Each row below holds a small network's activations on one input, seen along a few directions.
In each table, some parts of the input vary, and every possible input appears once, in random order.
Descriptions start from the smaller parts, as in this example, which fits no table here: one of 6 places along a line, together with either a single point or one of 11 places along a line or (one of 3 separate values, together with one of 8 places around a ring).
Shared parts are said once, and a part with two or three values counts as separate values.
(in the rows, 128 means zero)

Other details of the inputs shift rows strongly along three fixed directions, in all tables alike. That doesn't count.
These rows show it; all are for the same input, with only those details redrawn:
[114  60 150 129 104 151  59 164 126 130 151]
[140  73 104 146 118 132 104 176 109 112 137]
[101 120 165 115 145 163 113  64 139  90 129]
[145 123  64 143 139 112 168 151  95 111 117]
[ 90 115 123 103  94 126  97 161 115 185 147]
[ 78 160 142  92 128 139 136  77 127 153 130]
[144 123  64 143 138 112 168 151  95 111 118]
[134 102 135 141 157 156 130  86 126  58 119]

A family of inputs:
row 1: [155 132 144 142 166 127 123  76 147  44 111]
row 2: [169 128  94 162 139 107 183 153 102 128 118]
row 3: [106 140 130 110 119 132  93 154 133 196 143]
row 4: [108 186 118  90  86  98 149 137 133 194 133]
row 5: [104 182 119  89 104  96 150 133 125 205 130]
row 6: [134  88 171 135 109 124  61 161 154 119 141]
row 7: [152 102 107 152 131 133  87 180 116 111 132]
row 8: [ 90 115 132 107  93 125 110 165 121 188 143]
row 9: [119 144 178 125 163 166 120  70 161 113 120]
row 10: [123 148 173 117 135 137 109  75 169  78 125]
row 11: [134  92 172 134  97 128  69 167 165 111 142]
row 12: [168 131  85 157 141 106 174 147  96 127 121]
row 13: [166  73 120 163 125 131 106 170 117 136 142]
row 14: [103 166 168 111 134 137 154  71 142 182 130]
row 15: [145 123  64 143 138 112 169 151  95 111 117]
row 16: [154 198  92 128 133  97 224 104 130 113  98]
row 17: [160 114 162 145 152 144 142  96 150  64 111]
row 18: [ 90 189 152 103 138 137 132  89 139 159 121]
- The inputs of row 12 and row 2 match in every part but one. If row 10 is changed in the same way as row 12 into row 2, which row does it become? => row 11
- What is each input in this table made of? => one of 2 separate values, together with either a single point or one of 8 places around a ring
- Which other rows does row 17 become when the choice among 2 separate values takes its other values? List them by row number. => row 5

A family of inputs:
row 19: [ 91 141 115 101 103 114 132 143 110 202 142]
row 20: [107 127 136 111 104 126 108 144 136 139 135]
row 21: [165  78 138 159 117 127  93 177 132 119 139]
row 22: [128 134 136 124 132 127 139  96 135  90 121]
row 23: [133 101 188 137 132 159  78 117 159 109 136]
row 24: [132 125 139 123 103 111 107 160 137 160 138]
row 25: [140 130 142 131 120 126 114 143 146 127 129]
row 26: [165 122  94 152 130 111 148 163 126  90 115]
row 27: [113 189  74 113 157 106 154 113 108 137 113]
row 28: [105 168  89 107 126 113 172 118 110 150 119]
row 29: [131 122 140 139 170 162 150  64 130  61 114]
row 30: [157 105  91 157 146 132 151 152 106 106 120]
row 31: [131 172 107 118 126  97 172 116 127 135 116]
row 32: [133 115 137 138 133 142 118 136 128 138 131]
row 33: [ 90 155 202 100 141 161 114  39 154 145 134]
row 34: [107  99 142 119 100 133  90 161 119 186 152]
row 35: [148  94 106 147 136 130 135 133 114  80 124]
- What is each input in this table made of? => either a single point or (one of 2 separate values, together with one of 8 places around a ring)
